Each row below is a small network's average activation on inputs in which a field has the value named, seen along a few directions.
Values that are neighbours, or in one group, have similar rows; names and order tell nothing.
In the rows, zero is written as 500.
Random noise pushes rows far along 23 fixed directions. That doesn't count. These rows show it; they differ only by the noise:
[611,316,347,649,534,391,418,680,562,587,512,432,383,524,319,571,484,604,512,585,410,400,376,545,673,408,605,387,371,458,550,403,237,463,594,427]
[348,441,471,549,680,499,309,476,393,618,411,651,486,521,591,471,424,444,599,548,427,386,319,448,438,605,588,276,494,613,297,568,419,404,627,353]
[379,581,468,452,604,386,554,588,422,528,500,482,422,400,237,593,435,384,456,505,591,588,375,391,796,593,587,508,429,587,442,407,407,573,570,500]
[520,388,324,431,369,566,332,682,358,338,602,352,565,439,469,482,725,310,496,527,705,537,590,417,583,712,457,337,615,604,713,490,516,558,480,524]
[449,526,679,396,502,328,297,449,597,628,435,556,366,482,289,445,580,415,577,457,429,629,377,493,435,418,566,501,517,321,313,565,394,541,571,480]
[234,429,676,649,542,567,406,338,667,330,583,518,488,584,633,466,467,455,340,530,637,403,395,335,519,784,244,697,512,560,570,458,252,411,263,468]
[567,569,502,559,415,467,824,662,283,395,529,261,721,429,407,620,235,457,396,562,525,533,494,359,637,483,467,489,440,637,458,411,508,410,487,492]
[254,540,453,484,550,478,405,674,653,303,620,375,749,328,427,503,436,597,361,428,537,496,427,509,251,539,517,609,514,418,537,577,516,470,283,373]
[476,566,404,468,298,404,459,660,440,461,654,492,635,522,441,662,599,665,772,718,526,476,375,641,497,571,432,324,700,450,431,410,600,428,345,528]
[567,524,574,407,559,746,747,388,488,443,296,572,474,549,646,425,418,360,349,456,427,613,498,422,381,460,329,464,517,550,687,345,564,578,277,588]
[414,488,357,662,586,395,570,475,486,520,488,486,376,555,417,606,446,453,632,525,624,485,408,578,599,555,418,427,468,415,507,285,353,601,584,444]
[581,569,554,366,549,398,504,557,522,464,416,367,629,402,540,471,412,494,332,392,371,626,482,528,394,326,592,638,371,316,454,486,370,596,534,525]
[529,332,505,571,442,403,479,600,463,384,356,393,568,541,542,552,516,561,755,715,534,594,247,562,458,555,442,248,493,690,803,286,347,305,377,481]
[606,502,562,669,500,371,536,372,460,540,268,468,524,485,455,420,556,581,813,377,420,331,701,814,278,206,397,451,434,547,543,389,623,564,641,602]
[579,442,410,458,482,583,334,702,544,475,573,636,631,436,592,543,429,654,536,526,706,317,483,569,395,568,557,433,357,621,668,671,401,172,575,424]
[280,630,664,307,362,558,552,581,456,531,591,567,346,680,393,415,634,517,718,376,777,679,441,409,596,639,493,524,569,409,612,536,569,383,767,494]
[676,594,473,570,557,575,599,572,485,437,629,493,587,481,445,529,531,655,350,796,417,480,512,572,379,434,408,561,529,377,443,709,639,567,511,552]
[340,587,446,319,765,498,489,497,461,357,413,562,641,344,700,488,440,327,365,406,572,603,482,470,266,571,588,486,543,685,519,612,581,585,418,430]
[787,373,635,753,285,351,349,462,614,336,634,384,423,405,441,433,773,371,428,529,571,284,454,608,557,543,542,523,616,538,420,612,402,427,640,518]
[502,435,422,406,673,562,317,573,568,644,430,362,442,329,323,456,537,581,472,693,436,517,575,236,626,391,489,573,340,503,543,663,227,752,528,469]
[474,619,651,299,583,479,644,588,623,436,587,540,474,545,437,592,520,630,364,584,602,693,409,531,417,475,360,746,553,327,601,577,506,508,434,605]
[708,445,392,353,346,464,445,543,618,407,525,601,393,399,572,559,664,294,399,369,561,504,428,574,674,546,692,401,615,638,620,320,438,510,323,568]
[553,461,545,358,487,517,543,571,633,599,350,342,484,315,342,527,469,664,677,522,567,569,472,432,582,340,427,611,431,442,636,431,349,550,397,535]
[605,478,515,578,478,574,695,606,707,483,554,467,387,523,219,427,440,562,383,560,481,508,654,346,570,214,473,638,470,541,596,626,407,512,499,439]
[457,388,455,583,467,643,530,626,541,480,645,366,516,446,319,524,421,483,249,585,487,527,480,239,524,459,505,582,531,543,572,502,462,475,530,429]


Values of J:
j10: [470,507,487,379,417,658,464,545,580,518,510,439,648,315,487,447,462,509,450,554,421,510,635,266,292,240,543,607,560,630,526,575,475,524,591,442]
j2: [396,461,361,582,687,664,530,738,528,480,417,498,527,484,363,387,298,567,386,548,425,331,524,309,715,494,428,472,337,562,456,600,243,499,470,366]
j6: [544,364,518,617,325,174,345,525,401,546,579,350,566,492,579,699,457,511,557,418,585,325,410,564,915,668,607,574,444,540,351,290,230,292,623,553]
j1: [440,673,608,458,402,503,498,489,507,498,514,590,543,501,536,419,533,567,637,534,542,533,304,502,515,632,648,423,493,462,427,633,574,339,598,418]
j9: [629,229,583,463,459,480,314,455,421,681,542,427,398,545,503,668,611,462,301,529,319,497,587,431,472,510,422,515,521,534,554,450,538,479,501,673]
j7: [423,639,293,609,611,532,546,451,581,418,512,613,495,472,543,491,453,360,338,587,320,401,422,459,476,462,541,377,515,521,355,384,353,774,382,402]
j8: [368,480,631,470,376,402,350,439,391,482,586,369,521,686,551,450,709,493,602,551,424,571,522,444,455,666,445,393,497,476,557,554,515,556,460,535]
j11: [412,468,417,469,640,522,469,523,560,528,511,419,406,330,462,562,553,433,376,466,528,429,454,379,472,564,563,475,588,597,497,599,539,700,487,430]
j4: [427,519,625,496,400,293,348,604,596,261,646,387,582,646,500,420,679,550,341,526,440,586,632,495,489,461,513,691,494,562,636,617,358,509,541,581]
j3: [366,618,602,511,395,654,547,456,699,427,538,554,536,488,488,373,566,605,465,603,322,602,386,416,249,304,546,599,600,480,586,443,543,515,588,454]
j12: [312,389,428,526,589,526,324,397,431,567,358,516,539,498,505,304,464,524,566,370,327,682,480,502,711,532,792,571,412,554,481,357,620,454,489,494]
j5: [546,495,476,370,597,386,635,511,506,496,481,328,409,421,477,522,667,441,521,503,588,652,508,490,651,427,521,636,716,401,442,559,542,735,590,522]
J is arranged as 4 separate groups.
- List the group mates of j7, in the order listed. => j8, j12
- List the group mates of j4, in the order listed. => j2, j11
- List the group mates of j6, in the order listed. => j1, j5

Values of C:
c10: [755,409,597,561,503,578,455,272,582,539,375,701,327,596,671,419,408,277,339,506,488,514,566,439,485,451,470,520,371,554,521,527,280,422,600,516]
c5: [517,716,604,714,417,567,522,79,594,471,490,515,350,417,678,436,604,405,395,573,459,394,448,378,541,592,610,540,275,689,642,383,397,757,654,531]
c1: [565,350,114,641,253,460,486,523,438,514,654,424,641,575,602,654,464,627,758,599,551,507,807,546,598,297,583,460,667,689,626,249,622,472,476,500]
c2: [469,320,379,677,461,433,354,660,662,207,603,409,498,571,609,312,744,594,583,462,542,494,332,710,457,620,716,387,645,499,670,576,519,371,471,330]
c4: [430,350,694,666,604,612,599,384,464,445,421,410,498,522,456,444,435,468,329,515,460,587,429,467,368,464,300,721,639,492,535,384,651,447,603,609]
c7: [478,430,443,203,616,538,318,604,521,802,418,669,430,672,633,604,490,936,788,685,419,516,557,490,620,396,456,499,270,515,704,491,267,430,448,612]
c6: [356,385,515,798,530,315,342,355,362,427,580,513,711,671,529,602,448,586,538,772,311,404,750,578,380,401,261,612,552,762,429,375,539,431,431,642]
c9: [542,475,456,544,517,474,510,612,489,523,494,528,472,497,419,629,431,404,406,426,549,355,322,586,422,481,337,430,485,294,443,255,266,517,606,530]
c11: [457,620,557,463,574,448,792,552,547,499,588,403,563,459,366,678,402,559,179,558,244,535,472,394,321,243,509,607,529,599,529,417,597,693,373,547]
c8: [508,443,353,526,479,791,745,485,642,551,425,628,396,494,616,428,422,413,615,469,588,339,461,376,605,286,382,537,841,493,359,308,356,549,609,399]
c12: [429,599,383,472,537,752,630,705,497,357,672,576,649,571,567,427,314,581,268,461,663,462,574,425,624,710,425,635,470,306,457,737,548,317,407,395]
c3: [344,604,286,507,423,621,421,622,533,633,632,769,477,583,300,532,432,629,567,483,423,445,389,603,548,605,650,287,397,351,475,436,637,363,398,387]
C is arranged as 4 separate groups.
- List the group mates of c3, in the order listed. => c11, c8
- List the group mates of c10, in the order listed. => c2, c4
- List the group mates of c9, in the order listed. => c7, c6
